These are the activations of a small neural network, seen along a few directions. Each row is one input.
Each table varies a few parts of the input and shows all the possible inputs, shuffled.
A made-up example of a description, with smaller parts first: one of 5 places around a ring, together with either a single point or one of 11 places along a line or (one of 3 separate values, together with one of 4 places along a line).
Shared parts are said once, and a part with two or three values counts as separate values.

Other details of the inputs shift rows strongly along two fixed directions, in all tables alike. That doesn't count.

Table:
row 1: [ 0.63  2.27 -0.46  1.11 -0.52 -2.20  0.65 -3.05  2.09 -0.90 -4.10]
row 2: [-4.77 -2.88 -3.35  0.36  0.83  5.47 -0.86  0.00 -0.20  2.77  4.85]
row 3: [ 2.55  0.06 -0.29  1.67 -2.55 -2.06  2.09 -2.10  1.75 -1.86 -3.06]
row 4: [ 1.57  1.74  0.56  1.16 -2.11 -2.41  1.00 -3.55  1.81 -0.86 -2.46]
row 5: [-4.97 -4.56 -2.53  1.66  0.43  1.17 -3.23  2.44 -0.55  1.14  5.74]
row 6: [-4.63 -3.47 -3.04 -1.18  0.24  4.71 -4.17  3.13  0.48 -0.61  1.39]
row 7: [ 7.81  4.23  5.63 -7.27  4.29 -0.29  0.58  5.31 -5.55  2.13  3.33]
row 8: [ 5.51  3.51  4.15 -6.24  5.87  1.50  2.68  4.45 -5.85  5.86  3.38]
row 9: [ 7.84  2.62  4.64 -8.12  4.29 -0.38  0.72  5.69 -5.87  2.64  1.63]
row 10: [-0.15  1.66 -1.41  2.78  1.04  0.08  3.66 -2.37  1.53  1.57 -2.60]
row 11: [-0.21  0.14 -0.19  3.61  0.02 -4.83  2.29 -0.13  2.23  0.12 -1.93]
row 12: [ 0.60  1.90  2.01  2.13 -2.95 -2.71  1.15 -3.33  0.16 -1.82 -2.32]
row 13: [ 0.41  0.37 -0.16  3.94 -0.93 -4.85  2.19 -0.04  1.98  0.09 -0.95]
row 14: [ 1.91  0.36  0.94  2.26 -3.10 -1.61  1.44 -0.82  2.21 -1.85 -3.61]
row 15: [-5.87 -2.19 -1.95 -1.61 -1.16  3.55 -4.02  0.60 -0.73 -0.56  3.97]
row 16: [-6.53 -1.52 -2.81 -1.82  0.53  3.67 -4.28  1.16 -0.56 -0.55  2.31]
row 17: [ 2.29  0.92  1.47  2.80 -1.66 -1.87  1.71 -3.09  1.34 -2.34 -1.91]
row 18: [ 2.37 -0.18  1.77  2.97 -3.23 -1.62  1.21 -1.54  1.26 -1.97 -3.33]
row 19: [ 8.90  2.33  5.43 -6.95  3.06 -0.43  0.50  4.87 -7.00  2.33  2.79]
row 20: [ 0.94  1.96 -0.34  2.00  0.10 -1.72  1.61 -1.88  2.57 -2.24 -3.87]
row 21: [-0.35  1.05 -1.18  3.86  0.57 -4.71  1.95  0.32  2.30 -0.10 -2.73]
row 22: [-4.49 -3.32 -2.73  1.07  0.60  5.59 -1.15 -0.66 -1.07  2.68  5.23]
row 23: [ 1.63  0.65 -1.31  1.60 -1.00 -1.89  1.78 -1.59  2.10 -1.88 -4.77]
row 24: [-4.18 -3.50 -1.99 -1.12 -0.70  3.97 -4.72 -1.02 -0.88  0.14  4.47]
row 25: [ 0.90  1.44  0.52  0.85 -1.08 -2.38  1.03 -3.57  2.03 -0.79 -3.39]
row 26: [-4.73 -3.38 -2.48 -1.35  1.21  4.35 -3.40  0.91  0.63 -0.95  3.44]
row 27: [-0.51  2.12  1.21  1.11 -1.74 -2.69  1.42 -2.68  1.30 -1.65 -3.56]
row 28: [-4.50 -4.32 -2.12 -1.30 -0.36  4.58 -3.84  2.55  0.49 -0.55  2.08]
Description of these inputs: one of 4 places along a line, together with either one of 2 separate values or one of 5 places along a line.
Changing only the place on the line of 4 turns row 8 into row 10. The same change can be made to row 25. Which row results? -> row 1
Change only the place on the line of 4 in row 20. List by row number the other rows that result. -> row 7, row 17, row 26
Change only the choice among 2 separate values in row 21. List by row number the other rows that result. -> row 10

Table:
row 29: [-2.16  1.26 -0.91  7.59 -6.84 -4.73  3.23 -6.39  5.37 -3.49 -7.92]
row 30: [-3.18 -1.15 -2.92 -0.13  1.64  4.92  0.15 -1.16  0.45  1.93  2.10]
row 31: [-5.22 -1.60 -1.92 -1.81 -0.31  2.84 -2.95  1.25 -0.50 -0.11  0.82]
row 32: [ 5.27  3.79  3.66 -2.16  1.05 -3.02  0.93  0.70 -3.50  0.07  0.55]
row 33: [-3.34 -3.47 -2.52 -1.20 -1.14  3.58 -2.56  2.16 -0.13 -0.09  0.82]
row 34: [ 4.56  4.64  3.69 -1.42  1.75 -0.53  3.86 -0.64 -3.25  3.60  0.81]
row 35: [ 4.42  3.25  1.87 -1.25  3.88 -4.21  2.57  4.05 -1.26  2.57 -0.75]
row 36: [ 0.61 -1.03 -2.48  6.88 -5.21 -4.47  2.99 -7.90  6.83 -3.47 -7.37]
row 37: [ 5.26  3.84  3.50 -2.91  2.05 -0.84  1.10  2.30 -1.99  0.28 -2.41]
row 38: [-5.33 -2.11 -2.85  0.85  2.34  0.20 -1.89  2.44  0.57  1.43  3.02]
row 39: [-1.08 -0.35 -0.96  7.27 -6.70 -3.95  3.43 -5.56  5.05 -3.36 -7.71]
row 40: [-2.77 -4.16 -2.02 -0.94 -1.16  2.38 -3.45 -0.79 -0.14  0.34  3.50]
row 41: [-1.71  2.26 -1.77  8.20 -3.28 -2.66  6.05 -9.43  5.97 -1.58 -7.03]
row 42: [-4.18 -2.17 -0.59 -0.57 -0.94  2.52 -3.18  0.96  0.34 -1.10  3.99]
row 43: [-0.27  0.36 -2.84  6.11 -4.29 -4.57  2.62 -8.09  7.09 -3.46 -7.81]
row 44: [-3.22 -3.82 -0.78 -0.36 -1.09  3.10 -2.78  1.38  0.40 -1.23  3.87]
row 45: [ 4.58  3.73  2.75 -3.85  1.21 -1.67  1.55  2.82 -2.25  1.01 -3.02]
row 46: [ 6.18  2.51  3.85 -2.28  1.18 -0.70  1.44  2.59 -2.24  0.31 -1.90]
row 47: [-1.95 -3.65 -3.12 -0.39  0.26  3.03 -2.88  0.62 -0.28 -1.43  2.63]
row 48: [ 4.82  3.68  3.28 -4.19  2.05 -3.03  0.73 -0.21 -2.14  1.38 -0.90]
row 49: [-3.92 -1.80 -2.54 -1.11  1.07  2.36 -3.37 -0.27 -0.58 -1.34  2.65]
row 50: [-4.50 -1.86 -1.21 -1.45  0.60  2.72 -3.06  0.85  0.81 -1.39  2.68]
row 51: [-2.58 -3.72 -2.19  0.06 -0.56  2.70 -3.11  0.20 -1.08 -1.22  3.77]
row 52: [ 5.92  3.53  2.13 -3.16  2.60 -2.18  1.15  1.32 -2.38 -0.24 -1.19]
row 53: [ 6.05  3.00  2.74 -1.72  2.43  0.42  4.44  0.36 -2.33  3.24 -0.31]
row 54: [-3.18 -3.32 -0.74  0.15 -1.12  4.01 -3.16  1.26 -0.64 -0.59  2.49]
row 55: [-4.14 -4.09 -2.55  2.07  0.86  0.53 -1.61  2.95 -0.02  1.52  4.09]
row 56: [ 5.30  1.88  2.24 -0.52  3.13 -4.11  2.94  4.35 -1.66  2.55 -0.26]
row 57: [-4.17 -1.72 -0.53 -0.03 -0.98  3.48 -3.58  0.84 -0.71 -0.44  2.65]
row 58: [-3.73 -2.47 -1.85 -1.10 -1.02  1.81 -3.84 -1.22 -0.18  0.43  3.66]
row 59: [ 3.77  3.39  3.29 -0.21  2.46 -5.15  2.41  3.52 -2.43  2.85  0.91]
row 60: [-4.52 -1.48 -1.14 -0.91  0.55  3.70 -3.45  0.75 -0.25 -0.79  1.43]
row 61: [-3.46 -2.36 -2.13 -1.47  0.65  3.28 -2.93  1.48  1.43 -1.44  2.20]
row 62: [ 5.59  3.07  3.61 -1.24  1.64 -0.06  4.33 -0.21 -3.14  3.51  0.55]
row 63: [ 6.30  2.15  3.92 -2.79  1.22 -1.70  1.88  2.70 -1.22 -0.27 -0.64]
What is each input in this table made of? -> one of 5 places around a ring, together with either one of 2 separate values or one of 5 places along a line
Change only the place on the ring of 5 in row 62. List by row number the other rows that result. -> row 30, row 34, row 41, row 53
Change only the choice among 2 separate values in row 41. List by row number the other rows that result. -> row 38

Table:
row 64: [ 4.88  3.47  3.04 -2.03  4.97 -1.37  3.72  2.96 -3.91  5.63  2.52]
row 65: [ 1.20  1.82 -0.83  8.01 -1.49 -7.14  6.03 -3.35  4.58 -0.02 -5.46]
row 66: [ 4.92  1.16  2.27  2.49 -2.25 -4.30  2.40 -1.00  0.88 -2.23 -3.38]
row 67: [ 3.89  2.05  1.55 -0.22 -0.15 -2.68  2.17  1.21  0.63 -0.81 -4.62]
row 68: [-4.45 -3.80 -1.49  0.21 -1.49  2.07 -3.63  1.52  0.33 -0.84  3.60]
row 69: [ 5.37  3.72  3.95 -3.99  1.25 -1.60  1.17  0.10 -3.56  1.75  0.25]
row 70: [-3.95 -2.18 -2.96 -1.17  0.74  4.26 -2.17 -0.87  1.04 -0.33  1.68]
row 71: [-3.41 -2.64 -2.22 -3.18  2.18  3.19 -4.36  3.28 -0.26 -0.29  3.15]
row 72: [-5.50 -3.46 -3.38  2.68 -3.12 -0.08 -3.05 -2.42  2.76 -2.55  0.06]
row 73: [-5.08 -0.88 -2.47  0.56 -0.43  3.13 -1.85 -1.85  0.89 -0.61  0.78]
row 74: [-5.63 -3.33 -2.90  4.83 -4.16  2.23 -0.84 -4.74  3.61 -1.91  0.21]
row 75: [-3.59 -1.17 -0.46 -5.37  3.28  3.73 -5.21  5.65 -3.74  1.07  5.38]
row 76: [ 6.91  3.64  4.18 -7.17  4.01  1.61  1.31  4.59 -5.28  3.36  0.52]
row 77: [ 4.45  1.60  1.72  4.35 -3.34 -3.04  4.32 -5.07  2.03 -2.23 -4.72]
What is each input in this table made of? -> one of 2 separate values, together with either a single point or one of 6 places along a line
Changing only the choice among 2 separate values turns row 69 into row 72. The same change can be made to row 77. Which row results? -> row 66
Change only the choice among 2 separate values in row 70. List by row number the other rows that result. -> row 71
